A small network was shown many inputs. Here are its activations along a few directions, one row for each input.
Each table varies a few parts of the input and shows all the possible inputs, shuffled.
Descriptions start from the smaller parts, as in this example, which fits no table here: line(6) and (point or ring(9) or (values(2) and ring(5))).
Shared parts are said once, and a part with two or three values counts as separate values.
In the rows, 128 means zero.

Other details of the inputs vary at random and push rows far along two fixed directions, the same in every table; ignore that.

Table:
row 1: [121 117 146 104 148 143 122  83 122  91 127 139 168 103]
row 2: [106 174 111  87  94 138 152 156 139 145 124  91  73 175]
row 3: [140 163 108 110 114 142  91 147 137 130 125 101  98 173]
row 4: [113 157 122 174  78 124 134 129 116  98 128  86  82 162]
row 5: [ 94 204 102 137  41 121 146 175 120 185 118  88  60 173]
row 6: [129 162 120  70 159 146 113 182 152 183 129 146  99 172]
row 7: [147  97 155  68 225 165 103  96 148 100 134 176 194 121]
row 8: [104 124 121 230  46  84 170 141  93 144 130 103  77 113]
row 9: [126 106 129  94 146 138 153 117 134 124 120 137 138 104]
row 10: [106  97 143 227  90 104 165  82  96  58 126 110 128 100]
row 11: [142  94 113 108 153 129 144 137 134 120 133 120 107 129]
row 12: [139  75 147 123 173 126 118  73 119  73 123 135 194  60]
row 13: [138 175 121  50 134 161  78 133 144 146 121 124 136 157]
row 14: [ 99 201 108 170  88 153 151 167 116 122 154  87  40 225]
row 15: [113 171 104 144  51 108 148 170 119 157 116  62  73 166]
row 16: [134 108 119 151 156 133 100 132 118 115 136 146 144  94]
row 17: [150 147 117  10 215 165  96 177 170 177 129 158 119 174]
row 18: [126 108 128 129 160 145 123 111 110  97 132 116 151  94]
row 19: [130 108 128 131 102 103 151 123 127 117 115  94 129 109]
row 20: [168 138 127  50 193 153  81 121 169 110 135 147 147 169]
row 21: [133 182 109  61 137 156  85 157 140 136 128  85  98 173]
row 22: [149 141  98  59 147 122  93 166 145 176 117 113 126 131]
row 23: [141  99 156 200 103 105 141  72 120  82 126 144 168 107]
row 24: [148  45 136 114 179 116 147  94 124 100 118 140 183  50]
row 25: [152 127 132  10 203 152 109 140 181 142 123 146 139 174]
row 26: [119 123 137 105 156 159 124 102 118 103 132 140 155 110]
row 27: [155  83 126  70 225 156  79 114 128 114 133 157 198  62]
row 28: [ 96 139 159 224  66 108 149  95 104 119 125 135 146 124]
row 29: [121 181 105 127 137 160 116 172 130 137 156 123  80 195]
row 30: [126  93 127 128 123 107 156 117 123 110 119 103 135 100]
row 31: [102 160 128 200  44 116 140 123  95 117 118  76 102 132]
row 32: [134 178 102 118  93 117 128 176 144 177 134 112  67 199]
row 33: [131 162 108 121 121 127 134 184 132 170 144 128  64 178]
row 34: [126 107 128 194  54  87 167 121 113 116 116  98 105 127]
row 35: [ 94 189 112 120 107 166 120 161 109 146 143 113  90 158]
row 36: [188 127 113   8 189 138  82 151 185 157 126 148 140 177]
row 37: [ 90 193 102 131  72 141 163 184 113 171 130  94  46 168]
row 38: [114 188 109  71  88 138 137 166 151 156 118  88  76 186]
row 39: [159  98 125  79 186 135  64 103 137 129 120 151 199  69]
row 40: [131  85 141 174 124 111 183 107 124  99 135 136 120 122]
row 41: [141  95 116  99 165 125 130 144 120 141 127 129 141  85]
row 42: [111 138 166 190  80 119 144  91 117 108 119 128 149 139]
row 43: [120 121 150 130 171 152 121 118 125 116 136 163 164 125]
row 44: [123 128 134 114 141 143  92 107 124 140 129 157 171  84]
row 45: [112  80 163 182 123 113 192  92 121  99 120 146 148 102]
row 46: [124 132 119  97 135 132 127 149 128 162 122 145 125 104]
row 47: [ 86 116 166 246  83 115 164 101  89 105 134 148 150  98]
row 48: [137 170 110  44 115 141 111 158 157 171 111 111 110 168]
row 49: [151  44 139 123 160 103 147  88 136  85 122 140 164  80]
row 50: [171 106 128  87 194 133  73 102 158 120 132 179 191 114]
row 51: [162  57 155 127 152  99 151  78 152  89 122 157 176  97]
row 52: [147 103 144 125 172 131 125  88 140  77 141 149 161 131]
row 53: [ 78 189 126 207  24 123 144 126  93 141 127  98  94 139]
row 54: [ 87 138 166 203  83 125 171  93 104  85 132 118 125 150]
row 55: [125  68 133 204 109  96 176 112  95 107 128 133 125  73]
row 56: [121 127 114 161 136 141 122 142 108 111 140 124 114 123]
row 57: [152 149 102  39 195 162  44 158 148 168 136 133 147 119]
row 58: [149  70 135 156 168 118  95  88 124 105 129 167 189  50]
row 59: [145 102 117 101 153 110 110 137 127 161 123 133 153  76]
row 60: [109 107 165 202 116 116 133  86 111 117 130 163 178  87]
row 61: [119 164  96 108 117 127 122 194 118 180 131  96  75 143]
row 62: [121 169 111 159  81 110 145 171 125 172 143 114  60 176]
row 63: [113 112 137 165  93 102 152 108 112 148 114 142 144  68]
row 64: [113 110 145 244  87 100 149  92 104 103 138 148 147  93]
row 65: [150 156 129  41 151 140 104 154 172 169 113 131 126 190]
row 66: [139 114 153  90 146 123 140 114 161 125 114 140 149 144]
row 67: [101  92 140 244  91 115 175  89  85  64 132 113 122  95]
row 68: [139  77 160 141 157 103 136  93 136 140 115 181 188  71]
row 69: [127 122 145 142 115 106 141 121 138 153 113 146 145 125]
row 70: [ 95 139 136 176  97 137 132 121  95 125 134 139 138  92]
row 71: [137 105 129 153 136 116 162 132 124 128 138 147 111 124]
row 72: [105 200 140 122  95 149 126 145 136 131 131  99  85 215]
row 73: [102 202 105 176  87 142 126 186 116 148 156 108  56 200]
row 74: [122  99 163 149 117 123 137  58 114  77 117 143 189  70]
row 75: [154 138 103  33 215 169  49 164 143 156 140 142 153 113]
row 76: [135 111 122 170 118 114 107 106 119 111 123 134 148  98]
row 77: [165 127  94  29 199 144  79 185 153 174 136 144 108 143]
row 78: [149  81 130 119 130 105 140 112 143 104 117 121 136 113]
row 79: [120 173  92 145  66 108 134 180 122 172 128  85  49 182]
row 80: [149  83 140 116 152 112 156 103 149  98 133 145 140 129]
Description of these inputs: values(2) and ring(5) and ring(8).
Question: The inputs of row 38 and row 74 match in every part but the values(2) part. If row 62 is changed in the same way as row 38 into row 74, which row does it become?
Answer: row 64
Question: The inputs of row 27 and row 41 match in every part but the values(2) part. If row 13 is changed in the same way as row 27 into row 41, which row does it become?
Answer: row 48
Question: The inputs of row 54 and row 25 match in every part but the values(2) part. If row 16 is changed in the same way as row 54 into row 25, which row does it become?
Answer: row 77
Question: Change only the values(2) part in row 78. List by row number the other rows that result.
Answer: row 4
Question: Start at row 61 and move only the ring(8) part, one step at a time. The first step leads to row 41. Which rows follow, in order?
Answer: row 24, row 30, row 19, row 15, row 22, row 59
Question: Change only the ring(5) part in row 26. List by row number the other rows that result.
Answer: row 7, row 14, row 18, row 67
